Each row below holds a small network's activations on one input, seen along a few directions.
In each table, some parts of the input vary, and every possible input appears once, in random order.
Descriptions start from the smaller parts, as in this example, which fits no table here: one of 4 places along a line, together with either a single point or one of 9 places along a line or (one of 3 separate values, together with one of 5 places around a ring).
Shared parts are said once, and a part with two or three values counts as separate values.
(in the rows, 128 means zero)

Other details of the inputs vary at random and push rows far along two fixed directions, the same in every table; ignore that.

Table:
row 1: [172 162  91 102 104 117 161 177 136 170 126]
row 2: [164 209  73 141  84  94  98 205 145 158 155]
row 3: [119  70 147 116 134 159 182  70 109 150 113]
row 4: [161 153  99  90 110 109 151 191 133 171 125]
row 5: [ 89 184 143 198 159 124  28 139 157  65 159]
row 6: [156  99 119  62 148 117 212 124 118 142 100]
row 7: [163  85 149  82 110 151 205  88  92 171 103]
row 8: [117 137 148 134 167 141 130 116 138 100 121]
row 9: [114 106 130  94 165 131 164 116 116  89 107]
row 10: [ 67 121 153 200 126 123  23  89 137  51 166]
row 11: [184 145  95  97  47 117 160 157 105 202 139]
row 12: [122 102 153 155 129 151 116  87 121 122 130]
row 13: [121 114 160 128 175 151 156 100 136 105 104]
row 14: [100 102 158 120 118 139 105  97 113 124 131]
row 15: [167 165  92  98 106 117 161 174 135 163 129]
row 16: [166 207  88 163  98  95  88 202 145 152 155]
row 17: [ 67 112 167 122 193 142 104  93 137  74 109]
row 18: [ 55 155 158 174 175 127  31 115 155  55 138]
row 19: [120  79 159 141 144 158 154  70 111 129 110]
row 20: [ 72  85 174 144 143 138  93  53 118  68 139]
row 21: [ 57 151 157 178 173 130  29 128 161  59 147]
row 22: [108 152 124 179  83 115  31 154 134 121 166]
row 23: [163  76 137 111 119 149 209  98 102 187 107]
row 24: [142 157  87 199  64  86  62 177 136 156 187]
row 25: [ 77  95 168 148 142 164  98  55 121  78 127]
row 26: [118  80 141 125 123 139 146 107 115 162 123]
row 27: [154  78 125  93 110 150 205  93 103 176 102]
row 28: [122 121 155 117 177 145 161  91 129 107  96]
row 29: [188 146  84 105  95  91 175 188 135 174 129]
row 30: [124  82 131 137 120 125 142  95 115 130 128]
row 31: [186 166  82  81  97 112 177 185 127 183 122]
row 32: [137 181  94 158 111  84  82 173 148 118 154]
row 33: [102 140 131 116 159 150 127 122 125  86 116]
row 34: [117  99 139  65 168 150 182 125 109 119  86]
row 35: [100  90 147 142 129 140 109 100 121 130 125]
row 36: [120 107 156 153 123 151 113  88 116 113 128]
row 37: [156 190  79 163  91  77  78 208 155 138 169]
row 38: [173 131  94 120  67 125 145 148 117 187 139]
row 39: [189 161  86  97  92 116 180 185 133 186 121]
row 40: [164 206  91 177  96  99  75 209 154 148 163]
row 41: [132  89 135  72 169 124 205  96 119 119  94]
row 42: [152 192  79 156  92  78  81 205 152 131 171]
row 43: [ 89 131 132 202 110 113  27 113 142  81 175]
row 44: [116 116 145  90 169 148 176  86 127 111  92]
row 45: [115 124 146 116 175 155 150 114 118  92 103]
row 46: [156  66 132  68 110 143 199 108 102 185  98]
row 47: [ 69 106 173 134 189 150 103  97 145  75 111]
row 48: [122 117 137  81 158 133 156 133 127 132 104]
Each input here is: one of 4 separate values, together with either a single point or one of 5 places along a line or one of 6 places along a line.
Question: The inputs of row 35 and row 19 match in every part but the choice among 4 separate values. If row 17 is changed in the same way as row 35 into row 19, which row does it become?
Answer: row 16
Question: The inputs of row 42 and row 8 match in every part but the choice among 4 separate values. If row 24 is changed in the same way as row 42 into row 8, which row does it become?
Answer: row 23
Question: A walk changes only the place on the line of 6. It starts at row 29 and steps to row 37. List the rest of the walk in order.
Answer: row 42, row 6, row 41, row 32
Question: Change only the choice among 4 separate values in row 10. List by row number the other rows that result.
Answer: row 22, row 25, row 36
Question: Change only the place on the line of 6 in row 31. List by row number the other rows that result.
Answer: row 1, row 2, row 15, row 39, row 44
Question: Change only the choice among 4 separate values in row 14. List by row number the other rows that result.
Answer: row 7, row 11, row 20

Table:
row 49: [124 169 100 178  88 106  51 172 141 131 169]
row 50: [159 107 114  91 101 129 174 140 116 170 114]
row 51: [151 150 105  90 147 103 163 176 141 143 109]
row 52: [171 163 141 106 131 165 178 133 131 189  98]
row 53: [151 142 111 160  96 116 109 144 137 144 152]
row 54: [ 55 122 173 183 156 141  37  91 140  53 151]
row 55: [168 108 113 100 100 127 180 135 118 171 115]
row 56: [ 95  75 178 137 170 156 142  51 123  88 118]
row 57: [121 205  96 161 127  91  63 198 165  97 158]
row 58: [ 94  76 174 140 174 151 139  43 121  88 114]
row 59: [ 65 121 161 205 160 142  47  73 147  57 158]
row 60: [100 119 166 151 198 186 142  86 120  76  98]
row 61: [145 143 110 164  98 111 115 139 130 147 153]
row 62: [ 79  70 175  95 172 156 140  56 110  91  99]
row 63: [143 190  99 124 130 103 114 171 143 103 143]
row 64: [153 109 115  96 105 123 179 134 110 171 115]
row 65: [ 73 104 165 109 225 139 132 103 146  67 102]
row 66: [136 147  99 125  89 115 102 166 125 154 147]
row 67: [133 166 113 182  87 106  58 167 140 128 168]
row 68: [167  97 109  54  97 133 203 143 105 187 102]
row 69: [129 210  95 154 125  93  67 187 159  94 154]
row 70: [146  98 120  70 111 131 190 126 103 172 106]
row 71: [157  95 123  95 115 130 199 114 107 170 107]
row 72: [169 101 109  93 105 129 196 130 113 179 111]
row 73: [166 129 108 123  93 112 148 145 117 169 129]
row 74: [ 85  69 177 111 174 155 144  52 113  90 100]
row 75: [119 172 109 160  83 107  43 181 136 128 170]
Question: What do these inputs look like to the network?
Answer: either one of 2 separate values or one of 5 places along a line or (one of 4 places along a line, together with one of 5 places around a ring)
